These are the activations of a small neural network, seen along a few directions. Each row is one input.
In each table, some parts of the input vary, and every possible input appears once, in random order.
Descriptions start from the smaller parts, as in this example, which fits no table here: one of 8 places around a ring, together with either a single point or one of 9 places around a ring or (one of 3 separate values, together with one of 6 places along a line).
Shared parts are said once, and a part with two or three values counts as separate values.

Other details of the inputs shift rows strongly along two fixed directions, in all tables alike. That doesn't count.

Rows:
x1: [ 78   8  84  84   0   6  54 -38 -70  25  12 -33 -44]
x2: [ -21  -55 -110    3   79   86   64   36  -40   59  -21   77  -49]
x3: [ -2 -53 -68   3 100 105  42  50  15  71 -70  39 -87]
x4: [ 36  26 102 -32 -65 -69 -56 -29   2 -12   4 -57  11]
x5: [ 25  36  72 -33 -71 -50 -75 -22  -9 -12 -34 -30   8]
x6: [ 43  -5  22  53   1  38  82 -60 -24  -7   2  19  -2]
x7: [ 18  52  49 -28 -82 -76 -73 -24 -36 -19   6 -27 -16]
x8: [-58  -4 -41 -19  19 -13 -20  24  66 -12  37 -24  21]
x9: [  0 -82 -58  -4  95 112  97  43  18  71   6  26 -15]
x10: [-85 -46 -39 -85  51 -23 -60  82  51  -3   2 -23   3]
x11: [ 58 -22  24  -2 -21  27  72 -56  -3  62  19 -30 -26]
x12: [-20 -21  -7 -39  -9  -1 -20  26  57 -57  -1  30  81]
x13: [ 29  25 -23  77  -4  24  55 -43 -83  24  -9  33 -46]
x14: [ 29  13  27  60  -9  22  36 -41 -46  11 -36  43  -3]
x15: [  58   59   34   87  -25    7   44  -27 -112   29    3    1  -74]
x16: [  4 -63 -78 -37  46  82  50  21  16  59 -71  54 -41]
x17: [ 18  57  51  -3 -78 -53 -30 -58  53 -59  -2 -24  67]
x18: [ 18  43   7 -33 -99 -70 -28 -67   0 -47  33 -37  40]
x19: [ 34  52  60  -1 -69 -50 -53 -31 -20 -39 -19  22  71]
x20: [ 93   4  75  35  12  22  56 -34 -72  56  20 -22 -47]
x21: [  7  50  22 -11 -78 -72 -35 -35  -6 -75  49  -7  71]
x22: [  75   47   20   47  -23   15   36  -27 -118   54    7    7  -72]
x23: [-91 -22 -77 -82   3 -21 -65  51  54 -24 -33  29  29]
x24: [-43 -35  14   7  32   8   5  47  69 -41  15   1  57]
x25: [ 91  24  67  51  -5  -1  32 -54 -35  50   1 -51 -55]
x26: [-47  11 -64  -8   3 -22 -36  23  34  -9 -25  31   3]
x27: [ 29   6   5  73   0  20  81 -34 -46  24  59 -18 -35]
x28: [-88  -3 -58 -41  43 -12 -78  90  54 -22 -33  10  -7]
x29: [-104  -24  -12  -16   67  -13  -56   99   36  -45   12    1   23]
x30: [ 41 -17 -18  -1 -12  14  68 -55 -34  62  54 -33 -49]
x31: [-93 -29 -15 -62  57 -32 -79  99  38 -39  23  -7  47]
x32: [ -22  -53  -84    6  121   73   72   51    1   90   -1    5 -104]
x33: [-27 -28 -24 -70 -29  -9 -23   4  76 -42 -20  -3  62]
x34: [  9  60  50   6 -69 -57 -72 -50  24 -38 -37  -6  50]
x35: [ 62  32 -27  51 -25   6  75 -99 -42  30  26 -11 -50]
x36: [-118  -19  -54  -30   32   -1  -40   51   68  -87   16   32   69]
x37: [ -1 -68 -49 -10  98 107  40  70 -14  57 -49  65 -59]
x38: [ 32  39  72  12 -61 -61 -34 -54  44 -35  25 -64  56]
x39: [ 16  28  37   6 -62 -62 -38 -24 -13 -40  78 -44  57]
x40: [-83 -23  11 -16  36  -4 -91  95  50 -71 -49  23  55]
Description of these inputs: one of 2 separate values, together with one of 4 places along a line, together with one of 5 places around a ring.
Changing only the place on the line of 4 turns x32 into x29. The same change can be made to x3. Which row results? -> x40
Changing only the place on the line of 4 turns x35 into x18. The same change can be made to x28. Which row results? -> x7
Which other rows does x15 become when the choice among 2 separate values takes its other values? List them by row number. -> x40
Which other rows does x30 become when the place on the line of 4 takes its other values? List them by row number. -> x8, x27, x39
Which other rows does x33 become when the choice among 2 separate values takes its other values? List them by row number. -> x18
Which other rows does x13 become when the place on the line of 4 takes its other values? List them by row number. -> x2, x23, x26

Rows:
x41: [ 29  35  43  23 -64 -37  -7 -51  -6 -35   9  -6  39]
x42: [-64 -11 -52 -55  -3 -14 -48  29  62 -47 -15  20  48]
x43: [ -3  22  33  -4 -22 -39 -51  10 -19 -18 -14  -5   8]
x44: [ 48  41  56  20 -37 -29 -20 -27 -45  15 -12 -15 -23]
x45: [-56 -28 -41 -44  29  -4 -23  44  52  -8  10 -10  12]
x46: [ 21  41  31  28 -58 -38  -7 -43  -9 -40  15  -2  43]
x47: [-54  -5 -12 -10  38  -4 -49  62  15 -27 -17  20  17]
x48: [  3 -28  -8 -14  26  21  23   7  23  19   8 -16  -8]
x49: [ 21  38  60  25 -34 -40 -39 -10 -36 -20  -9 -11   0]
x50: [ 30  -5 -33  25  31  46  44  -9 -61  75 -19  14 -90]
x51: [-35 -64 -48 -12  81  62  47  46  35  30   3   8 -22]
x52: [ 39  24  19  13 -51 -14  18 -54 -21  -8   5   2  12]
x53: [ 13 -39 -53  -4  37  71  64  -6  12  39 -21  33 -27]
x54: [-54 -11   1 -23  17 -24 -42  44  51 -43  28 -18  53]
x55: [ 64 -11   4  33  11  43  90 -44 -50  69  28 -15 -62]
What do these inputs look like to the network? -> one of 3 separate values, together with either a single point or one of 4 places along a line
